Each row below holds a small network's activations on one input, seen along a few directions.
Each table varies a few parts of the input and shows all the possible inputs, shuffled.
Descriptions start from the smaller parts, as in this example, which fits no table here: one of 6 places along a line, together with either a single point or one of 9 places around a ring or (one of 2 separate values, together with one of 5 places around a ring).
Shared parts are said once, and a part with two or three values counts as separate values.

A family of inputs:
r1: [ -7  32  12 -50  27 -24  67 -46  22   6  12  23 -26]
r2: [-18 -12 -15  25  -4   4  31  55  63   2  11  -3  42]
r3: [ 18   4  -9   5  -5  18 -57  -7 -46   5  -7   6 -14]
r4: [ 17 -49 -27  27 -32  18 -17  16  -8  17   8 -19  28]
r5: [  2  15  13 -55  23 -37  72 -37  27  20 -21   3 -15]
r6: [ 19 -18   4  -1 -11  14 -59  -6 -43  19 -33 -12  -1]
r7: [  1 -16 -50  24  -8  51  -7  12  -3 -11  27  14  18]
r8: [-16  28  37 -14  16  -3 -15  -7 -29 -32 -48 -13 -22]
r9: [ 11  16  21 -43  21 -56  57 -43  25  21  21  16 -27]
r10: [-26  43  32 -12  18   4 -17 -14 -34 -43  -8  10 -30]
r11: [  5 -34 -44  15 -17  43  -3  23  -1   4  -5 -10  30]
r12: [ -7  12  55  -2   9 -28 -35 -11 -29 -15 -32 -26 -24]
r13: [ 10  -1 -13 -15   3  37 -43   2 -40   6 -43  -6   4]
r14: [ -7 -12 -13  42 -20 -12  17  34  51   2  45  -2  25]
r15: [ -6  33  46   8  10 -22 -30 -16 -37 -30  -9  -5 -43]
r16: [-20  -1 -21  31  -7  13  27  36  56 -15  38  18  28]
r17: [ 17 -30 -43  33 -25  21 -19  11  -8   5  33  -3  13]
r18: [ 15  -3  33 -47  16 -66  57 -41  26  32  -5   4 -15]
r19: [  4  20 -17  -6   6  44 -44  -6 -45  -9 -10  20  -7]
r20: [-10 -27  -1  35 -19 -18  19  45  54  18  25 -14  36]
What is each input in this table made of? -> one of 4 separate values, together with either a single point or one of 4 places along a line
The inputs of r12 and r15 match in every part but the choice among 4 separate values. If r4 is changed in the same way as r12 into r15, which row does it become? -> r17
Change only the choice among 4 separate values in r5. List by row number the other rows that result. -> r1, r9, r18

A family of inputs:
r21: [  2   1  32  69 -45  31 -94  62 -47 -44 -29 -40  28]
r22: [ 10 -71 -50  15 -40   6   3  22  24  41  29 -23  50]
r23: [-23  59  45 -36  13 -25  33   6  23 -35  28  26 -33]
r24: [-18  47  23 -25  37 -27   6 -43  -7 -54  -4   9 -35]
r25: [-32  43  21 -16  17 -34  85   8  70 -16  -5  -3 -11]
r26: [ 10 -33 -33  56 -13 -12  14  46  57  34  58   5  45]
r27: [ -4  -8 -32  50 -23  48 -27  24 -20 -58   6  25  12]
r28: [ 39 -20  18 -61  30 -27  36 -56 -25  39 -33  -4 -12]
r29: [-19  24  95   1  13 -62 -62   1 -33 -41 -48 -33 -59]
r30: [  9  25  25  -1   2 -66  73 -21  65  31  31   7 -15]
r31: [-10  -4 -12  27 -13  47 -17  51  22 -41  42  20  35]
r32: [ 14 -31  21 -38 -11 -45  65 -48  26  38  -6 -10 -13]
r33: [-26  38  24 -38  31 -11  -3 -55 -68  -1 -10  10 -47]
r34: [  2  -6 -41  34  -9  73 -51   1 -45 -15  11  -4 -16]
r35: [ 21 -16 -59  -7  -7  58 -62  -6 -36  47 -28   9  13]
r36: [-32 -19 -26  39  -2  29  34  62  62 -11  21  -1  51]
r37: [  6  15  19 -66  32  -4 -15 -80 -43  45 -55  26 -25]
r38: [ 51 -47 -70  -4 -15  22 -18  26 -25  42  -7 -17  31]
The inputs of r23 and r31 match in every part but one. If r28 is changed in the same way as r23 into r31, which row does it become? -> r38
What is each input in this table made of? -> one of 2 separate values, together with either a single point or one of 8 places around a ring
Change only the choice among 2 separate values in r34. List by row number the other rows that result. -> r33
